These are the activations of a small neural network, seen along a few directions. Each row is one input.
In each table, some parts of the input vary, and every possible input appears once, in random order.
Descriptions start from the smaller parts, as in this example, which fits no table here: ring(5) and (point or line(11) or (values(3) and line(4))).
Shared parts are said once, and a part with two or three values counts as separate values.
In the rows, 128 means zero.

Other details of the inputs vary at random and push rows far along three fixed directions, the same in every table; ignore that.

Table:
r1: [122  27 157 109  64  98 117 151 127 210  80 128  55 123]
r2: [136 151 129 119 135 101 160  73 131 106  50 143 158 155]
r3: [140 147  81 104 149 131 132  66 132 158  68 137 153 177]
r4: [ 30  35 132  94  93  58 126 122 155 127  97 102 121 145]
r5: [ 38  90  89 160 105  86 118 179 142  83 177  79 108  68]
r6: [133 139 126 107 164 124 127  68 154 154  77 124 175 192]
r7: [204 119 199 143 134 178 122 186  98 165 159 167  94 113]
r8: [145 181  94 140 170 158 124 121 118  81 188  99 175 126]
r9: [139 191  86 152 152 162 135 125 114  66 165 138 155 102]
r10: [139 134 123 106 145 104 165  49 139 105  87 151 155 172]
r11: [139 144 109 105 161 119 133  53 151 153  82 120 158 192]
r12: [ 38  93  92 150  93 100 112 184 127  93 177  61 113  82]
r13: [110  81 139 143  79 141 111 213 104 142 170 133  49  73]
r14: [ 39  85 108 135 116 107  82 187 174 116 192  52 133  92]
r15: [131 144 155 106 151 102 158  77 154 105  64 149 172 166]
r16: [ 46  26  86  97  93  52 120 117 134 146  90  92 116 129]
r17: [145 184  67 137 159 171 118 130  98  89 170 117 168 110]
r18: [131 188 129 156 167 153 138 133 136  64 177 123 178 117]
r19: [200 149 178 157 114 168 135 188 104 138 127 189  64  89]
r20: [202 147 209 157 125 157 143 182 122 139 145 175  67 102]
r21: [199 135 198 148 111 177 137 171  93 149 160 162  67 116]
r22: [147 193 100 140 157 169 115 119 140  97 184  85 173 131]
r23: [ 95 130 157  74 110  58 125  53 129 178  98 196 162 146]
r24: [208  94 181 125 107 143 137 121 104 235  48 176  66 165]
r25: [147 194  73 137 145 180 112 129 120 102 166 103 167 115]
Description of these inputs: point or (line(4) and line(6)).
Which other rows does r4 become when the line(6) part takes its other values? List them by row number. -> r6, r7, r14, r15, r18

Table:
r26: [ 69  23 152  94 100  42 106 132 163 194 121 156  85 133]
r27: [170 123 202 138 117 161 118 160 122 152 177 128  97 116]
r28: [136 184  92 147 154 136 145  68 139 110  86  93 172 161]
r29: [127 171  36 115 146 144 138  67 115 109 132 130 179 158]
r30: [ 98 190 111 132 157 125 148  92 102   6 144 118 196 121]
r31: [116  59 109  77 119  95 146  59 115 148  38 117 156 166]
r32: [125 197  85 128 146 130 118  53 113 130 109 122 188 151]
r33: [138  96 164  65 111  93 146  58 123 215  13 193 128 182]
r34: [186 136 129 160 132 167 118 175 116 131 118 130 100 108]
r35: [ 26 114  40 157 113 106  68 200 140  93 213  58 136  43]
r36: [123 159 125 109 149 147 136  78 126 110  97 116 203 168]
r37: [154 125 180 150 121 155 116 193 164 147 159 132  79 101]
r38: [153 175  50 126 163 164 141 107 127  86 127  95 141 150]
r39: [124 177 120 117 136 105 162  60 108  75  98 190 170 126]
r40: [ 38  88  36 139 114 128  95 199 133  69 231  32 116  82]
r41: [216 146 208 159 124 185 135 181 118 182  94 180  78 134]
r42: [200 164 179 166 114 195 130 179  79 155 174 122  99 107]
r43: [227 187 201 138 119 191 111 168 112 178 176 193  93 109]
r44: [ 53  36 142 120  77  35 170 151 159 111  77 145  64 110]
r45: [127 124 165 144 159 134 118 166 130 118 206 110 141 119]
r46: [ 82  16 160 108 118  49 120 144 184 171  97 127  69 144]
The inputs of r28 and r42 match in every part but one. If r44 is changed in the same way as r28 into r42, which row does it become? -> r30
What is each input in this table made of? -> values(3) and (point or line(6))
Which other rows agree with r29 in the values(3) part? List them by row number. -> r26, r32, r33, r35, r39, r43
Which other rows does r46 become when the values(3) part takes its other values? List them by row number. -> r26, r45
